These are the activations of a small neural network, seen along a few directions. Each row is one input.
In each table, some parts of the input vary, and every possible input appears once, in random order.
A made-up example of a description, with smaller parts first: one of 4 places along a line, together with either a single point or one of 11 places along a line or (one of 3 separate values, together with one of 8 places around a ring).
Shared parts are said once, and a part with two or three values counts as separate values.

A family of inputs:
x1: -32 -52 46 0 -8 -69 -4 17 -17 -9 -42
x2: 52 19 -33 14 -39 39 2 -28 77 -28 -58
x3: 19 35 27 20 18 6 -5 -55 -50 -41 41
x4: -1 -1 -18 -75 -25 43 14 12 27 -26 11
x5: -57 33 -13 17 8 -55 8 -10 6 61 -42
x6: 58 -3 42 39 -15 33 -38 54 54 50 31
x7: 5 -33 -17 34 31 18 36 -25 -20 11 82
x8: -39 11 41 3 7 -60 -24 -14 -15 -8 -68
x9: -28 15 -72 -78 -19 14 -6 32 2 -5 2
x10: 62 7 -39 -50 -42 13 -1 10 21 -36 4
x11: 26 -27 31 16 3 -3 15 -24 -52 -43 67
x12: -32 -43 -24 17 39 -4 40 -8 16 61 39
x13: -55 12 -41 -57 -38 -4 33 64 40 -4 -4
x14: -2 30 -22 38 47 27 16 -57 -17 12 55
x15: -10 2 46 1 -11 62 -78 46 -35 -4 20
x16: -55 -39 3 12 16 -62 20 24 19 47 -12
x17: 37 19 7 38 48 44 -26 68 -18 15 -69
x18: -34 28 -40 22 31 2 27 -41 3 76 9
x19: 7 20 57 -5 5 -29 -24 -44 -49 -45 -30
x20: 66 8 -42 3 -45 23 -2 -9 59 -38 -34
x21: 14 -42 62 -9 -11 -39 -3 -13 -52 -46 -3
Question: What is each input in this table made of?
Answer: either one of 3 separate values or one of 6 places along a line or (one of 2 separate values, together with one of 6 places around a ring)
Question: Which other rows does x16 become when the place on the ring of 6 takes its other values? List them by row number.
Answer: x1, x7, x11, x12, x21

A family of inputs:
x22: 26 26 -9 67 17 41 -28 45 50 82 -41
x23: -26 5 -49 -37 1 -13 22 8 62 3 -29
x24: -66 -21 1 -6 23 -41 15 34 3 44 0
x25: 41 2 2 -34 -39 47 -16 20 -20 -46 25
x26: 47 -5 23 30 -1 7 3 -43 -49 -29 29
x27: 23 -2 -32 10 6 40 23 -19 20 14 74
x28: 64 30 40 61 -17 32 -56 39 6 28 -69
x29: -10 10 -55 -43 6 33 12 11 63 -14 6
x30: -23 -7 54 7 8 -40 -17 -16 -69 -6 -5
x31: 28 13 -9 -47 -29 22 -19 5 19 -69 -22
x32: 4 11 39 34 11 -26 -1 -56 -61 -21 3
x33: -19 -18 27 -27 -33 -47 -13 17 1 -26 -62
x34: 61 2 15 5 -29 30 -7 -25 -24 -40 46
x35: 9 -8 -23 34 33 17 33 -37 -5 25 57
x36: -33 7 -8 38 46 -16 29 -50 -17 34 32
x37: -28 -18 48 -11 -11 -51 -15 28 -42 -10 -28
x38: -61 -11 6 12 43 -31 12 -10 -25 48 23
x39: -57 -21 -20 -23 2 -37 17 22 45 28 -34
x40: 12 9 -2 -42 -33 -22 -7 2 19 -51 -57
x41: 4 -2 -48 -28 -5 55 12 26 24 7 53
Question: What is each input in this table made of?
Answer: one of 2 separate values, together with either a single point or one of 9 places around a ring
Question: Changing only the choice among 2 separate values turns x23 into x40. The same change can be made to x41. Which row results?
Answer: x25

A family of inputs:
x42: -14 -6 -45 -14 18 14 36 -33 30 2 54
x43: 13 -1 34 65 30 9 2 -33 -62 37 67
x44: 84 21 8 12 -42 51 -30 7 8 -36 -21
x45: -72 -4 3 37 49 -43 17 -3 -2 79 2
x46: 31 -8 -6 -8 -11 27 15 -25 -17 -27 71
x47: -30 8 -56 -44 3 19 10 37 67 16 -10
x48: 2 -2 -11 -20 -28 3 -21 66 61 13 -72
x49: -23 -3 -13 -56 -24 0 -18 59 40 -12 -50
x50: -18 3 71 37 9 -58 -26 -15 -59 6 -45
x51: 16 -12 13 30 21 8 19 -34 -60 2 68
x52: 23 6 64 56 6 -15 -20 -42 -79 2 12
x53: 22 16 12 -43 -36 4 -33 25 10 -57 -57
x54: -52 -12 -37 -37 6 -25 30 5 44 15 5
x55: -63 -15 45 25 21 -62 -11 20 -29 50 -38
x56: -33 2 -5 60 60 -4 23 -40 -16 67 51
x57: 46 17 14 -8 -39 8 -36 32 30 -32 -79
x58: 53 11 -26 -15 -15 71 -5 7 7 -26 56
x59: -14 -8 49 2 -1 -60 -10 -16 -56 -30 -44
x60: 7 14 -64 -21 14 58 17 0 53 3 39
x61: 31 15 -61 14 11 61 13 7 73 29 17
x62: 60 20 6 -23 -39 48 -26 -1 -12 -62 1
x63: 26 -5 43 21 -4 -17 -3 -42 -76 -33 14
x64: 77 12 -24 20 -19 75 -9 14 27 -1 33
x65: -6 9 -53 -9 0 22 7 44 87 42 -32
x66: 1 -3 30 -35 -33 -40 -14 -7 -13 -59 -42
x67: 39 0 24 -16 -36 4 -7 -33 -34 -64 16
x68: -31 -9 -25 25 50 -6 41 -41 -14 31 52
x69: -60 -26 24 -10 11 -64 5 19 -26 15 -37
x70: -69 -15 -17 2 39 -44 34 -3 0 44 3
x71: -44 -23 5 -48 -21 -44 1 27 18 -14 -35
Question: Changing only one part turns x48 into x69. The same change can be made to x64. Which row results?
Answer: x51
Question: What is each input in this table made of?
Answer: one of 5 places along a line, together with one of 6 places around a ring
Question: Which other rows does x44 become when the place on the line of 5 takes its other values? List them by row number.
Answer: x52, x62, x63, x67

A family of inputs:
x72: -42 -5 -15 1 29 -9 19 13 2 52 16
x73: -46 11 -39 -4 42 -1 15 -27 33 6 -6
x74: -51 10 -15 -15 26 -25 -2 -13 26 -9 -49
x75: -47 -5 8 -10 13 -33 2 27 -5 37 -27
x76: -45 10 -29 -3 40 -8 23 -5 21 35 4
x77: -16 -23 19 28 19 -6 17 0 -39 27 41
x78: 10 3 47 21 -3 -30 -4 -36 -53 -27 -3
x79: 3 34 23 -21 -44 29 -49 19 21 -8 -3
x80: 35 -4 -27 -57 -41 37 -2 26 -2 -62 -30
x81: -51 9 -6 -15 24 -32 5 9 15 20 -39
x82: 26 7 -8 -51 -18 21 -21 44 17 -53 -8
x83: -4 -29 -33 -24 -31 -19 38 -11 68 0 25
x84: 45 1 18 16 -17 27 -35 20 28 1 -40
x85: 40 -3 -51 -45 -25 61 15 12 5 -47 12
x86: 25 15 15 25 15 -6 7 -76 -46 -18 35
x87: 20 15 39 14 -1 -30 -11 -62 -53 -34 -7
x88: -6 -18 44 23 0 -30 -7 -8 -56 -9 3
x89: -1 -17 21 34 16 -6 11 -23 -49 6 45
x90: 32 8 -31 -40 -2 45 -4 30 24 -37 34
x91: 44 19 -11 30 -14 7 -7 27 29 9 -66
x92: 15 3 23 32 13 -7 13 -51 -47 -11 39
x93: 8 35 0 -10 -28 53 -32 5 28 7 39
x94: 49 20 -34 41 1 31 10 13 36 24 -23
x95: -35 -23 19 5 7 -35 -10 28 -30 32 -9
x96: 50 1 -5 28 -1 51 -18 5 35 16 3
x97: -29 -22 -4 16 23 -12 8 14 -24 47 33
x98: -21 -24 43 17 4 -30 0 15 -46 11 -2
x99: -9 -29 -9 -36 -47 -42 20 4 61 -15 -17
Question: What is each input in this table made of?
Answer: one of 2 separate values, together with either a single point or one of 5 places along a line or one of 8 places along a line
Question: Changing only the choice among 2 separate values turns x99 into x83. The same change can be made to x87. Which row results?
Answer: x86
Question: Which other rows does x74 become when the place on the line of 8 takes its other values? List them by row number.
Answer: x75, x78, x81, x87, x88, x95, x98

A family of inputs:
x100: -22 -6 -87 -47 6 30 40 20 87 12 24
x101: 49 16 -3 -48 -58 39 -42 54 39 -53 -54
x102: -48 -22 10 52 54 -32 34 -31 -43 66 58
x103: 14 -1 21 30 27 7 18 -71 -77 -19 87
x104: -35 -8 -33 -76 -32 -23 1 46 75 -24 -61
x105: -67 3 -43 25 57 -8 28 8 49 91 11
x106: -61 -24 61 24 16 -85 -2 -3 -58 29 -29
x107: 94 20 5 43 -16 70 -11 -38 -19 -22 55
x108: 87 14 51 16 -48 16 -41 -6 -39 -62 -38
x109: 3 -5 68 2 -11 -45 -15 -43 -96 -55 -4
x110: 62 19 -54 -20 -21 91 -5 26 53 -15 33
x111: -77 -5 3 -1 25 -59 -4 39 29 51 -82
Question: Changing only one part turns x110 into x101. The same change can be made to x105. Which row results?
Answer: x111
Question: What is each input in this table made of?
Answer: one of 2 separate values, together with one of 6 places around a ring
Question: Which other rows does x103 become when the choice among 2 separate values takes its other values? List them by row number.
Answer: x109
